These are the activations of a small network on made-up records, seen along a few directions, one row for each record.
Each row is followed by the record's values for the fields C, S, Z, D, W, E, U, F.
Not every record has every field; a missing one is written absent.
Other fields move the rows too, some of them a lot.
In the rows, zero is written as 500.
Random noise pushes rows far along 3 fixed directions. That doesn't count. These rows show it; they differ only by the noise:
[509 650 412 466 441 467 527 444 524 505 578 524 548 411 465 486 562 386
 404 471]
[463 398 564 482 477 544 434 432 494 400 366 498 482 538 402 325 558 564
 448 410]
[498 520 577 532 444 499 452 432 561 383 454 517 533 457 426 360 580 570
 482 396]
[561 640 509 498 333 499 516 468 530 479 594 560 547 452 447 397 617 409
 374 391]
[602 648 749 657 283 476 443 455 675 294 562 582 600 399 429 278 674 659
 521 270]

[406 432 693 569 593 504 386 318 453 432 446 420 444 409 556 433 487 736
 587 512]
C: c2 / S: s1 / Z: z1 / D: d1 / W: w1 / E: e2 / U: u2 / F: f1
[389 635 590 601 556 395 418 475 440 512 459 469 552 391 561 489 481 485
 556 573]
C: c2 / S: s1 / Z: z2 / D: absent / W: absent / E: absent / U: absent / F: f2
[498 520 389 618 338 527 528 422 386 519 478 513 623 426 644 323 649 555
 521 586]
C: c1 / S: s2 / Z: z2 / D: d2 / W: w2 / E: e2 / U: u2 / F: f2
[629 481 561 512 295 524 530 609 396 598 618 539 441 615 453 420 553 356
 352 414]
C: c2 / S: s1 / Z: z1 / D: d1 / W: w2 / E: e1 / U: u1 / F: f2
[508 620 628 549 553 490 388 391 677 392 587 495 526 417 544 615 451 654
 593 409]
C: c1 / S: s1 / Z: z1 / D: absent / W: absent / E: absent / U: absent / F: f3
[365 422 585 572 751 407 483 498 494 466 396 319 498 407 528 553 365 615
 646 594]
C: c1 / S: s2 / Z: z1 / D: absent / W: absent / E: absent / U: absent / F: f2
[420 347 377 277 609 535 515 631 453 586 474 446 404 652 494 556 409 217
 298 499]
C: c1 / S: s2 / Z: z2 / D: absent / W: absent / E: absent / U: absent / F: f1
[565 559 192 338 449 553 644 621 500 648 548 590 464 636 405 529 595 256
 422 585]
C: c2 / S: s2 / Z: z2 / D: d2 / W: w2 / E: e1 / U: u1 / F: f2
[491 637 434 621 454 414 550 622 669 458 516 530 595 384 404 501 537 590
 750 455]
C: c2 / S: s2 / Z: z2 / D: d1 / W: w2 / E: e1 / U: u1 / F: f2
[384 419 336 360 670 542 513 562 470 566 442 595 497 552 450 581 417 344
 430 576]
C: c2 / S: s1 / Z: z2 / D: d2 / W: w1 / E: e1 / U: u1 / F: f2
[512 713 461 598 501 393 529 518 530 504 548 563 598 252 543 590 484 521
 677 526]
C: c2 / S: s1 / Z: z1 / D: d1 / W: w1 / E: e1 / U: u2 / F: f2
[551 698 443 596 583 478 501 346 576 403 650 596 618 311 646 481 534 636
 587 497]
C: c2 / S: s1 / Z: z1 / D: d2 / W: w1 / E: e1 / U: u1 / F: f1
[532 687 603 611 424 463 485 349 491 476 699 459 493 367 644 551 539 511
 448 439]
C: c1 / S: s1 / Z: z1 / D: absent / W: absent / E: absent / U: absent / F: f1
[345 394 382 474 733 414 472 522 498 552 317 382 587 468 545 503 444 613
 642 748]
C: c1 / S: s2 / Z: z2 / D: d2 / W: w2 / E: e2 / U: u2 / F: f2
[378 435 467 523 731 566 429 355 553 238 246 515 553 439 477 433 456 852
 697 506]
C: c2 / S: s1 / Z: z2 / D: absent / W: absent / E: absent / U: absent / F: f1
[378 236 676 462 622 530 399 504 511 471 405 430 350 589 448 554 479 488
 523 403]
C: c2 / S: s2 / Z: z1 / D: d2 / W: w2 / E: e2 / U: u2 / F: f1
[474 554 643 542 583 490 428 479 565 523 599 488 513 472 494 570 440 477
 501 437]
C: c2 / S: s1 / Z: z1 / D: absent / W: absent / E: absent / U: absent / F: f2
[521 587 449 393 388 587 588 607 455 571 639 552 436 648 464 583 598 272
 314 451]
C: c2 / S: s2 / Z: z2 / D: absent / W: absent / E: absent / U: absent / F: f2
[443 431 469 472 756 480 400 413 459 454 394 395 435 506 542 622 360 575
 537 590]
C: c2 / S: s1 / Z: z1 / D: absent / W: absent / E: absent / U: absent / F: f2
[514 646 708 622 624 404 410 412 720 277 578 487 566 320 486 597 466 716
 682 382]
C: c2 / S: s1 / Z: z1 / D: absent / W: absent / E: absent / U: absent / F: f1
[419 672 169 353 450 616 589 405 247 583 567 588 537 501 635 485 511 263
 362 618]
C: c2 / S: s1 / Z: z2 / D: absent / W: absent / E: absent / U: absent / F: f1
[553 589 443 608 324 372 696 677 581 606 381 528 605 448 469 452 655 443
 594 518]
C: c1 / S: s2 / Z: z2 / D: d2 / W: w2 / E: e1 / U: u2 / F: f2
[506 491 446 481 674 481 473 434 545 440 616 443 493 439 484 576 457 487
 584 595]
C: c2 / S: s2 / Z: z1 / D: d2 / W: w2 / E: e1 / U: u1 / F: f1
[555 360 580 618 449 588 534 518 595 330 257 601 523 497 353 310 520 759
 707 471]
C: c2 / S: s1 / Z: z2 / D: d2 / W: w1 / E: e1 / U: u1 / F: f3
[463 337 418 322 646 612 480 573 508 513 556 484 400 644 383 626 408 355
 403 399]
C: c2 / S: s2 / Z: z1 / D: absent / W: absent / E: absent / U: absent / F: f1
[475 416 509 434 545 539 503 552 492 430 378 454 477 525 471 397 515 624
 458 501]
C: c1 / S: s2 / Z: z2 / D: absent / W: absent / E: absent / U: absent / F: f1
[467 375 583 570 459 532 414 362 412 450 480 436 403 418 533 462 464 634
 478 472]
C: c1 / S: s1 / Z: z1 / D: d1 / W: w2 / E: e2 / U: u2 / F: f1
[514 476 480 449 607 532 480 526 519 506 679 503 491 558 502 546 453 392
 497 530]
C: c2 / S: s2 / Z: z1 / D: d1 / W: w2 / E: e1 / U: u1 / F: f2
[457 587 503 471 536 368 483 561 698 371 514 496 633 419 460 627 512 548
 713 518]
C: c1 / S: s2 / Z: z2 / D: d1 / W: w2 / E: e2 / U: u1 / F: f1
[502 522 427 483 451 523 502 495 619 326 503 607 621 495 425 548 498 663
 598 520]
C: c1 / S: s1 / Z: z2 / D: d1 / W: w1 / E: e2 / U: u1 / F: f3
[664 678 577 419 283 492 528 552 627 359 724 672 572 507 470 464 572 386
 480 408]
C: c2 / S: s1 / Z: z2 / D: d2 / W: w1 / E: e1 / U: u1 / F: f1
[388 565 416 494 722 377 504 367 442 570 539 402 547 366 526 679 362 486
 622 737]
C: c2 / S: s1 / Z: z1 / D: d1 / W: w1 / E: e2 / U: u1 / F: f2
[519 348 798 554 434 469 467 613 388 545 462 469 351 582 392 411 606 423
 475 396]
C: c2 / S: s2 / Z: z1 / D: d1 / W: w2 / E: e1 / U: u2 / F: f1
[389 419 422 385 683 450 534 450 460 563 562 404 444 507 478 705 337 334
 558 684]
C: c2 / S: s1 / Z: z1 / D: d1 / W: w1 / E: e2 / U: u1 / F: f1
[394 507 458 609 452 414 537 364 392 647 476 460 466 426 567 391 538 461
 376 619]
C: c1 / S: s1 / Z: z2 / D: d2 / W: w1 / E: e2 / U: u1 / F: f2
[537 636 357 522 393 434 581 569 417 614 653 504 507 459 568 614 592 282
 388 599]
C: c2 / S: s2 / Z: z2 / D: d2 / W: w2 / E: e2 / U: u2 / F: f2

Here are new rows. What are their fields?
[594 605 524 401 395 388 608 640 619 597 631 430 510 503 441 609 487 183
 460 484]
C: c1 / S: s2 / Z: z2 / D: absent / W: absent / E: absent / U: absent / F: f1
[623 515 709 537 496 539 409 492 628 278 507 547 505 541 456 437 542 726
 557 325]
C: c2 / S: s1 / Z: z1 / D: absent / W: absent / E: absent / U: absent / F: f1
[518 516 399 521 578 513 499 451 456 537 547 532 509 476 593 484 477 474
 488 505]
C: c2 / S: s1 / Z: z1 / D: d2 / W: w2 / E: e1 / U: u1 / F: f2
[481 656 579 669 568 304 439 328 476 610 639 411 513 228 669 635 452 483
 432 634]
C: c1 / S: s1 / Z: z1 / D: d2 / W: w1 / E: e2 / U: u2 / F: f2
[611 570 461 394 499 584 466 442 528 385 491 604 545 509 471 504 486 542
 517 398]
C: c2 / S: s1 / Z: z1 / D: absent / W: absent / E: absent / U: absent / F: f1
[481 446 655 551 450 551 489 593 600 488 420 445 486 477 456 446 475 563
 498 451]
C: c1 / S: s2 / Z: z2 / D: absent / W: absent / E: absent / U: absent / F: f3
[678 667 516 464 447 524 464 543 671 387 709 583 524 470 480 479 636 544
 497 442]
C: c2 / S: s2 / Z: z2 / D: d2 / W: w2 / E: e1 / U: u2 / F: f1
[499 550 252 567 485 399 674 555 398 703 451 493 528 475 514 448 526 359
 423 665]
C: c2 / S: s1 / Z: z2 / D: d2 / W: w2 / E: e1 / U: u1 / F: f2
[594 735 576 548 362 399 497 392 600 465 726 526 541 344 634 593 512 493
 504 461]
C: c1 / S: s1 / Z: z1 / D: d1 / W: w1 / E: e2 / U: u1 / F: f1
[461 516 519 515 558 488 435 355 371 570 584 418 420 521 615 571 444 447
 363 537]
C: c1 / S: s1 / Z: z1 / D: absent / W: absent / E: absent / U: absent / F: f2
[572 697 411 322 442 560 566 622 601 539 603 562 554 475 491 573 512 372
 414 487]
C: c1 / S: s2 / Z: z2 / D: absent / W: absent / E: absent / U: absent / F: f1
[575 607 295 399 374 557 622 507 501 556 551 574 529 551 503 519 475 365
 394 497]
C: c1 / S: s1 / Z: z2 / D: absent / W: absent / E: absent / U: absent / F: f3
[303 262 510 452 649 482 475 380 349 529 311 393 400 568 538 427 478 487
 454 644]
C: c1 / S: s1 / Z: z2 / D: d2 / W: w1 / E: e2 / U: u1 / F: f1
[494 568 507 446 563 527 491 531 494 628 554 422 509 409 538 621 405 363
 449 531]
C: c1 / S: s2 / Z: z1 / D: absent / W: absent / E: absent / U: absent / F: f2
[389 418 389 354 698 517 438 426 418 501 433 408 406 565 518 596 420 437
 419 610]
C: c2 / S: s1 / Z: z2 / D: absent / W: absent / E: absent / U: absent / F: f1
[654 596 369 375 271 640 581 620 382 637 579 617 466 668 461 453 577 251
 195 477]
C: c2 / S: s1 / Z: z2 / D: absent / W: absent / E: absent / U: absent / F: f2
[556 704 606 588 481 416 414 464 551 420 670 471 533 401 595 585 473 430
 512 519]
C: c2 / S: s1 / Z: z2 / D: absent / W: absent / E: absent / U: absent / F: f2
[562 475 648 527 476 489 489 655 654 415 601 562 514 556 364 504 543 550
 589 277]
C: c2 / S: s2 / Z: z1 / D: d1 / W: w2 / E: e1 / U: u1 / F: f1
